Each row below holds a small network's activations on one input, seen along a few directions.
Each table varies a few parts of the input and shows all the possible inputs, shuffled.
Descriptions start from the smaller parts, as in this example, which fits no table here: one of 4 places along a line, together with either a single point or one of 11 places along a line or (one of 3 separate values, together with one of 5 places around a ring).
Shared parts are said once, and a part with two or three values counts as separate values.

Other details of the inputs shift rows strongly along two fixed directions, in all tables alike. That doesn't count.

A family of inputs:
x1: [  0   1  -4   9  -3 -11   6 -13  -7 -11 -28]
x2: [-11   9  13  -8  -5   4   1 -21  -3   1 -14]
x3: [ 18   0   7  -2  16 -28 -20  28  23   9  17]
x4: [ -5  -2   1   9   7 -10  -2 -18  -5 -14 -25]
x5: [  0  -1  -3 -12   4  -4  12  -7  15  -7 -27]
x6: [ -3   0  -2   9   2 -11   2 -15  -6 -12 -27]
x7: [ -3  -3  -4 -11   4   3  12  -8  14  -9 -20]
x8: [-29 -11 -31  18  -3  49  11   1 -22 -18  51]
x9: [-10   9  16  -8  -3   0  -1 -23  -2   1 -16]
x10: [-13  -8 -14  -5   6  25   9   6   9 -10  26]
x11: [  6  -2   5  -4 -12  20   1   5 -12  18  14]
x12: [ 13 -13   0 -16   3   1  16  -5   6  -2 -30]
x13: [ -6  10  11  -8 -12   1   5 -17  -2   6 -21]
x14: [-12  -5 -19  15  -3  19   5   3 -15 -11  23]
x15: [ 19   0   3  -2  11 -25 -16  31  21  11  19]
x16: [ 10 -12 -11  12  -3  13   6  11 -21  -2  15]
x17: [ 13  13  17   1  -3 -23 -24  21   3  24  22]
x18: [ 14  13  16   1  -5 -23 -22  22   3  26  21]
Each input here is: one of 3 separate values, together with either a single point or one of 5 places along a line.
The inputs of x3 and x4 match in every part but the choice among 3 separate values. If x5 is changed in the same way as x3 into x4, which row does it become?
> x1

A family of inputs:
x19: [ 22   5  10   1   8 -38 -20  23  20  15   2]
x20: [ -3   0  -4  -4  -1   2  10  -7   3  -9 -17]
x21: [ -6   0  -4   2   2  -1   8 -12   1 -11 -15]
x22: [ 0 -7  0 -5  3  7  5 -3  7 -3 -6]
x23: [ -4   0   4  -9  -5   7   8 -13   1   3 -15]
x24: [ 1 -2 -9  7  0  0  1 13 -1 -1 14]
x25: [-3 -4 -3 -4  6  4  1  1  4 -4  5]
x26: [-15   3  -3  -1  -7  15   9 -16  -6  -9  -2]
x27: [-1 -2  1  3 -4 11 -2  5 -7  3 20]
x28: [-3  2  2  5  1  2 -6  5 -7  4 18]
x29: [-6  2  5 -6  1  5  0 -8  0  1 -2]
x30: [-6  3  5 -5  0  5  0 -8 -3 -2 -3]
x31: [-9  3 -6 -1 -8 18  6  2 -6  0 16]
x32: [-2  6  0  1 -3  3 -5  6 -1  4 18]
x33: [ -5   5   7  -1  -6  -7   7 -27  -4  -6 -48]
x34: [ 0 -3 -4  0  6  2 -4 10  2 -3 17]
x35: [-1  1  2 -3 -6  4  3 -7 -7  1 -4]
x36: [-3 -6 -7  3  4  7 -2  8 -2 -5 20]
x37: [ -8   1   6  -4  -2   3   2 -16  -5  -5 -13]
x38: [ 0  2  2 -5 -5  5  4 -6 -5  2 -5]
x39: [ 18   7  21  -4   6 -35 -22  13  13  19  -7]
x40: [ 21   7  21  -4   4 -30 -16   8   8  16 -14]
x41: [  3  -1 -10   8   2   0  -8  21   2   1  36]
x42: [ -9  -8  -5  -3   0  18  15 -18  -4 -17 -15]
x43: [-1  1  0  2 -4  4  2 -1 -9  4  4]
x44: [  2  -5  -9  12   6   1 -13  22  -3   3  35]
x45: [ 0 -6 -2  3  4  4  6 -6 -3 -8 -9]
x46: [ 19   8  18  -7   1 -32 -11   2   7  15 -25]
x47: [  0  -2 -11   2   0   8   1  19   3   2  28]
x48: [ 6 -6 -5  1  5  6 -3 16  3  3 25]
x49: [  0  -5  -4  -4  -1   2   9 -10  -2  -9 -16]
x50: [-5  4  1  3 -6  2  4 -5 -6  0 -5]
x51: [-15  -2  -7   1   0   9  15 -29  -2 -20 -34]
x52: [-7  2 -8  2 -7 18  0 16 -4  7 37]
x53: [ -3   1   0   8   0   3 -10   5  -8   4  16]
x54: [ 30  13  26   0   1 -57 -24  14  11  19 -28]
x55: [ 5  0  4  7 -1 -1 -8  3 -7  6  4]
x56: [-5 -5 -1 -6  5  4  3 -4  7 -4 -4]
x57: [-14  -1  -9  -5   0  15  16 -18   1 -17 -14]
x58: [ -7  -2   5  -8  -3  15   8 -15   0  -1 -12]
x59: [ 2  0  3  6 -1  5 -4  6 -8  5 16]
x60: [ -9  -3  -6  -3  -3   7  15 -16  -1 -15 -24]
x61: [ 4 -7 -6 10  4  4 -5 10 -3 -1 13]
x62: [ -6   0  -3  -5   2   2   8 -11   7  -9 -14]
x63: [  0  -1  -7   9  -5   9  -6  12 -11   9  27]
x64: [ 6 -5 -9  7  2  1 -3 18 -4  4 25]
x65: [-11   4   1  -5  -4  11   5  -9   4   1   0]
x66: [ -5  -4  -5  -8  -1   9  16 -17  -1 -12 -24]
x67: [ 7 -6 -9  1  2  4 -5 26  5 11 35]
x68: [ -5  -3   3  -2   6  -6   8 -20   0 -13 -33]
x69: [-6  3  2 -5 -6  6  5 -4  3  4 -5]
x70: [  0  -7 -11   4   3  19   0  17  -3  -2  37]
x71: [-1 -3 -9  8 -1  1  1  5 -2 -4  2]
x72: [ 17  12  19  -3   3 -37 -17   5  12  14 -17]
x73: [-7 -3 -7 -4 -2 10 10 -2  7 -4 -4]
x74: [ 13  12  20   0   2 -39 -11  -9   6   6 -38]
x75: [-15   3  -6   5  -6  15   5 -15  -8  -6  -1]
x76: [ 3 -4 -6 -4  2  4  4  5  2  0  4]
x77: [ -3  -7 -10   4   0   8   6  -5  -6  -6  -5]
x78: [ 26   8  20   1   4 -34 -23  21   6  19   2]
The inputs of x56 and x39 match in every part but one. If x48 is changed in the same way as x56 into x39, which row does it become?
> x40
Describe the family of inputs behind these rows.
> one of 2 separate values, together with one of 5 places around a ring, together with one of 6 places along a line
Change only the choice among 2 separate values in x28. List by row number the other rows that result.
> x68
Change only the place on the ring of 5 in x43. List by row number the other rows that result.
> x28, x50, x59, x74
Change only the choice among 2 separate values in x72. List by row number the other rows that result.
> x62

A family of inputs:
x79: [-29   8   3 -14  -1  25  14 -28  -5 -23   3]
x80: [-33  -1  -8 -10  -1  26  19 -26   5 -12 -18]
x81: [  5  -8  -2   3   5  11  -7   9 -10  14  30]
x82: [ -3  -7   4  -9  -3  22  12 -25   2  -6 -23]
x83: [-11   3  -2  13   2  -2 -17  10  -6   6  24]
x84: [ 11  -4  22 -17   7 -21   2 -17  11   8 -59]
x85: [  3  -7 -10  19   4   3  -6  19  -7  -8  25]
x86: [ -3  -8   4 -15   0  11   8 -26   0  -1 -31]
x87: [ -2   8   6   6 -13  -5   9 -17 -10  -7 -37]
x88: [ 18  10   8   0  -7 -25  -4  23  12  16  -5]
x89: [-22 -12  -5   5  -6  49  19 -28 -20 -16  -6]
x90: [-35 -11 -23 -11  -1  60  35 -24 -19 -42  26]
x91: [ 16  10   1   8  -8 -16  -5  13  -2  12   8]
x92: [-7  5  0  4  1  3 -6 17 15  7 24]
x93: [  2   2 -13  -2 -11   4  -1  17  -3  12  27]
x94: [ -2 -11 -23   2   4  14   0  18   1  -4  37]
x95: [  3   7   3  -2   4 -21 -19   9  14  13   8]
x96: [-12   3 -11   6  -3  18  -6  10   9   2  41]
x97: [ 18   9   2   1 -10 -18  -7  16   8  13   4]
x98: [ -7   4  -5   6   4  -3 -12   6   0   9  27]
x99: [ 13  -2   6  -4  12 -35   2 -21   5  -9 -55]
x100: [ 17   8   2   2  -4 -27  -9  12  -4  17   0]
x101: [11 -5 -5  4  8 -9 -1 25 14 -1 11]
x102: [ -3   6   6  -1 -10 -14   7 -22 -12  -3 -49]
x103: [  9   0  15 -10   5   4  -9  11  -7   4  28]
x104: [ 19  16  18 -10  -4 -30  -9  14  -2   7   4]
x105: [  9  -4   8 -11  11 -31   6 -11  16  -7 -58]
x106: [ 14  -5   0  12  10 -29 -16  17  -3   1  -2]
x107: [ 19  -2  -2  11   9 -21  -8  14   5  -1   7]
x108: [-12   5  -2  18  -2   8 -13  11  -4   1  31]
x109: [  6  -3  12  -3   2   3   6 -25  -2  -2 -33]
x110: [-11   5  -9  13   0  16  -6   7   0   2  42]
x111: [-27 -14 -11  -8  -6  62  31 -22  -6 -14   2]
x112: [ 21  -2  -1   3   7 -24 -10  17  16   0   0]
x113: [  9  -7   8   8   4  -4 -17  13 -12  14  12]
x114: [ -6   4   1 -14  -9  -4  18 -15   3   0 -42]
Describe the family of inputs behind these rows.
> one of 4 separate values, together with either a single point or (one of 2 separate values, together with one of 4 places along a line)
Change only the choice among 2 separate values in x100. List by row number the other rows that result.
> x91
A walk changes only the place on the line of 4. It starts at x92 and steps to x96. List the rest of the walk in order.
> x110, x108
Change only the choice among 4 separate values in x86. List by row number the other rows that result.
> x93, x94, x95

A family of inputs:
x115: [ -2  -4   4  -6  -4   9   4 -11  -8   3 -16]
x116: [-18   1  -5 -13  -9  30  21 -23 -10 -11   0]
x117: [  5  11   5   6  -1 -24 -10   8   3   3  -6]
x118: [ 10   0   1  -7   5 -17   1   0   7  -7 -14]
x119: [  9  -4   5  -4  10 -20 -10   9  20   4  -7]
x120: [ 10  11  11  -5  -5 -20  -6   9   5  13  -7]
x121: [ -7   2 -14   8  -2  15  -6  18 -11  -2  54]
x122: [ 12   2   1  -1   2 -24  -3  14  11   1  -9]
x123: [  2   6   9   3   8 -19 -17   3  12   6  -5]
x124: [ -6   2  -4   9  -5   2   4 -13  -5  -3 -15]
x125: [  0   0  11  -7  -3  10   5 -12  -6  -3 -12]
x126: [  1   4   8  -4   3  -3 -11  11  11  17  19]
x127: [  1  -4  -9   2  -1   5  11  -7   3  -5 -18]
x128: [  4  -3  -1  12   3  -6 -13  13  -9   8  18]
x129: [ -5   0   6   4   2   3   2 -15  -8 -11 -11]
x130: [-17  -2  -9  -3 -14  35  19 -20  -9  -5  -6]
x131: [  1 -10  -6  -1   5   5   8  -7  -2  -6 -17]
x132: [  2 -11 -13   7   5  21   0  25  -5  -2  52]
The inputs of x131 and x115 match in every part but one. If x132 is changed in the same way as x131 into x115, which row does it become?
> x125
Describe the family of inputs behind these rows.
> one of 3 separate values, together with either a single point or one of 5 places around a ring
List by row number the other rows that have the choice among 3 separate values in common with x128.
> x117, x121, x123, x124, x129

A family of inputs:
x133: [-19   3  -5  -6  -3  23  11 -22   1  -9  -6]
x134: [-21  -1  -8   3  -9  20  16 -18 -14 -12 -13]
x135: [10  3 -2  2 -2 -4 -5 16 -4 13 19]
x136: [ -7  -5  -4  -9  -7  25  17 -21  -6  -7 -10]
x137: [-20  -2   3 -18   1  23  14 -23  -5 -16  -4]
x138: [ 2  3  0  0 -2 -3 -3 15  3 12 20]
x139: [-10 -10 -13  -8   3  22  25  -9  10 -29 -12]
x140: [ -9  -6  -6  -2  -9  25  17 -23 -13 -11 -11]
x141: [-14   1  -7  -9  -5  24  19 -15  -6  -6  -9]
x142: [  9  10  24 -11   0 -37  -9 -11  19   6 -48]
x143: [  7   2  -4   7  -4  -3  -8  16 -12   7  16]
x144: [  1   7   1   1   2  -2 -13  11   7   8  24]
x145: [-22   2  -3 -11  -4  26  11 -22   3 -12  -8]
x146: [ 10  -2  -3   7  -6  -3  -8  14 -12   6  18]
x147: [10  3 -1 -3 -2 -3 -5 17  0 14 20]
x148: [ 0  4 -1  7 -2 -4 -5 12  2 10 20]
x149: [ 8 -5  7  4  5  7 -8 14  2 14 18]
x150: [-17   0   2 -13   3  19  13 -24  -7 -14  -3]
x151: [  7 -13 -18   6  14  -8  -5  18   8   1  17]
x152: [ 5  5 -2  3 -1 -2 -3 16 -4 11 18]
x153: [  1   5   0   7  -2  -4 -10  13   4   9  23]
x154: [  4   4  -4   8  -3  -4  -7  17 -11   7  16]
x155: [  6 -14 -19  11  12 -11 -10  22   1  -3  16]
x156: [ -2   3  -2  13  -4  -4 -13  14  -4   5  22]
x157: [12 -2 -1  5 -5 -5 -7 14 -7 10 20]
x158: [ 22  -1   8   6  11 -41  -3  -1  12 -17 -49]
x159: [11 -1 -2  2 -4  0 -5 14 -4 11 23]
x160: [-14 -17 -23  -6  10  18  18 -14   6 -17 -11]
x161: [-13  -2  -9  -3  -8  23  18 -20 -14  -9 -12]
x162: [-21   2  -6   2  -4  22  11 -25  -6 -13  -9]
x163: [14 -1  0  3 -3 -1 -6 13 -3 11 19]
x164: [11 -2  2 -7 -5  0 -6 18  2 12 22]
x165: [ 4  4  1 -6 -2  0 -3 20  2 12 18]
x166: [ 18  -8   2   1  17 -44  -7  -4  14  -3 -47]
x167: [ 7  1  0 -7 -4  0 -5 19  2 12 19]
x168: [ -1   4   0  10  -3  -4 -10  11   0   6  21]
x169: [ 0  4  0  2 -2 -3 -5 13  6 11 21]
x170: [-1  3  2 -2 -3 -2 -5 16  8 10 20]
x171: [ 17  -9   5 -11  17 -41  -6   1  23  -1 -46]
x172: [ 12  11  22  -6   2 -39 -10 -12  17   7 -45]
x173: [  0   7   0   5   2  -2 -12   8   3   6  22]
x174: [ -9 -10 -16   5   4  19  24 -13   1 -31 -12]
x175: [ -2   5   2  -3   0   0 -12  13  10   8  21]
x176: [-12  -8   1   1   0  32  15 -22  -7  -6 -13]
x177: [ 11  11  19   3   3 -40 -17 -12   6   2 -47]
x178: [ 13  -6 -10   5  10  -4   1  25  14  -9  22]
x179: [  2   3   6  -1   7  -6 -10   8  -5   3  26]
x180: [ 1  4  0 10 -2 -7 -8 13  0  9 20]
x181: [ -9  -6  -7   1 -10  23  12 -19 -17 -12 -10]
x182: [  2   2   6   2   6  -7 -11   8  -8   1  26]
x183: [ 11  12  20   0   4 -37 -14 -15   9   2 -42]
x184: [ -9  -6  -2 -14  -9  26  17 -17  -3  -7 -11]
x185: [-2  3 -2 12 -4 -5 -9 13 -5  6 18]
x186: [-14 -10   4  -8  -1  34  15 -18  -1  -6 -13]
x187: [ 19   1  28   2   7 -31 -10 -13   5   8 -53]
x188: [ 25   6  22 -12   0 -39  -6 -11  10  10 -49]
x189: [-22   2  -7   3  -5  21   7 -24 -10 -17 -10]
x190: [ 5  4 -2  6 -2 -3 -4 16 -7  9 18]
x191: [ 13  -5 -10   9   9  -6   1  22  10 -10  18]
x192: [ 2  4 -1  5 -2 -4 -3 14 -1 11 19]
x193: [-20  -2  -1  -3   1  18  10 -25 -19 -20  -6]
x194: [-21  -1  -4 -11  -8  24  20 -16  -1  -8 -11]
x195: [ 12  13  20  -3   5 -38 -11 -16  13   5 -47]
x196: [-19  -1  -7   1  -8  20  19 -20 -10 -10 -11]
x197: [  7  -6   5  14   3   4 -14  16  -9  10  17]
Describe the family of inputs behind these rows.
> one of 5 places along a line, together with either one of 2 separate values or one of 11 places along a line
The inputs of x178 and x191 match in every part but the place on the line of 5. If x150 is changed in the same way as x178 into x191, which row does it become?
> x179
The inputs of x189 and x144 match in every part but the place on the line of 5. If x177 is changed in the same way as x189 into x144, which row does it become?
> x133
Change only the place on the line of 11 in x184. List by row number the other rows that result.
> x137, x142, x145, x164, x165, x167, x170, x175, x186, x194
Change only the place on the line of 5 in x148. List by row number the other rows that result.
> x169, x170, x180, x185
Change only the choice among 2 separate values in x155. List by row number the other rows that result.
> x158
Change only the place on the line of 11 in x168. List by row number the other rows that result.
> x140, x157, x161, x162, x180, x182, x183, x187, x190, x196

A family of inputs:
x198: [-11  -7 -12  -2  -2  16  18 -15   0 -14 -18]
x199: [-15   2  -2  -4 -10  20  14 -21  -6  -4 -15]
x200: [ 5  1  6  1 -2 -1 -7  5 -6 11  8]
x201: [ -3  -4   0  -4   5   2   8 -13   6 -12 -21]
x202: [ 17  -2   2   7  11 -27 -17  21   7   7   8]
x203: [ -8  -9  -6  -6   1  20  17 -16   0 -15 -16]
x204: [-1  6  9  1  0 -2 -9  3  2  7 11]
x205: [-10 -12 -14  -1   2  24  15 -10  -7 -13  -1]
x206: [ 22   0   7  -4   8 -31 -10  17  14   8  -8]
x207: [  4  -5 -11   1   4   4  -3  24   5   3  34]
x208: [-18   1  -8   3 -10  29  10 -10 -15  -6  16]
x209: [-13  -3  -9   3  -5  29   2   3 -14   3  34]
x210: [-9 -1 -8 -4 -7 27  4 10 -7  6 38]
x211: [ 18  13  23  -2   0 -42 -15  -2  10  15 -37]
x212: [ 11  -3   8  -2   9 -25  -2 -10   6  -4 -39]
x213: [-16   1  -4  -9  -8  26  14 -14  -6  -4   3]
x214: [ -4  -6   0  -6   4   6  12 -16   4 -13 -25]
x215: [-10   4   6  -2  -1   1   1 -20  -5  -3 -19]
x216: [-10  -1  -2  -2   1   0  16 -31  -1 -23 -45]
x217: [-8 -2 -4  0 -6 30  2  8 -8  6 37]
x218: [  5   1   3  -5   7 -21  -1  -3  13  -6 -22]
x219: [ -5  -8 -19   9  -1  22   6  14  -9  -7  35]
x220: [  1   3   5   3   0  -4 -10   3  -5   8   9]
x221: [  0  -3 -14  10   3   2  -6  23   4   2  33]
x222: [  7   6  18  -6  -1 -13  -5  -8   3   7 -21]
x223: [  2   8   9  -6  -2 -10  -5  -2   4   7  -6]
x224: [ 18   1   2   9   6 -28 -15  22   4   5   8]
x225: [ -7  -9 -18   3  -2  23  12   6  -2  -6  17]
x226: [ 10  10   7   8  -2 -19 -20  23   4  19  24]
x227: [ -8  -5  -5   0   6   1   8 -18   1 -16 -24]
x228: [-14   5  -3   4  -7  16   4 -10 -12  -5   8]
x229: [  3  11  17  -9   0 -24  -4 -15   8   3 -35]
x230: [ -3  -9 -18   8  -2  23   7  14 -10  -5  34]
x231: [  3  -3 -10   7   2  -1  -4  18   5   1  20]
x232: [ 18   2   6  -2   9 -33 -12  16  15   6  -7]
x233: [-11   2   2  -8 -10  14  16 -26  -5  -4 -31]
x234: [-13  -4  -2  -5   4  10  14 -25   5 -20 -29]
x235: [ 16   8   9   8  -3 -18 -19  23  -4  18  23]
x236: [ 20   8  17   2  -3 -28 -15  11  -2  17  -7]
x237: [ 13   7  13   4   1 -16 -21  22   4  19  25]
The inputs of x220 and x202 match in every part but one. If x235 is changed in the same way as x220 into x202, which row does it become?
> x219
The inputs of x211 and x231 match in every part but one. If x222 is changed in the same way as x211 into x231, which row does it become?
> x214
Describe the family of inputs behind these rows.
> one of 2 separate values, together with one of 4 places along a line, together with one of 5 places around a ring
Change only the choice among 2 separate values in x224. List by row number the other rows that result.
> x208
Change only the place on the ring of 5 in x225. List by row number the other rows that result.
> x203, x205, x206, x230
Change only the choice among 2 separate values in x226. List by row number the other rows that result.
> x221
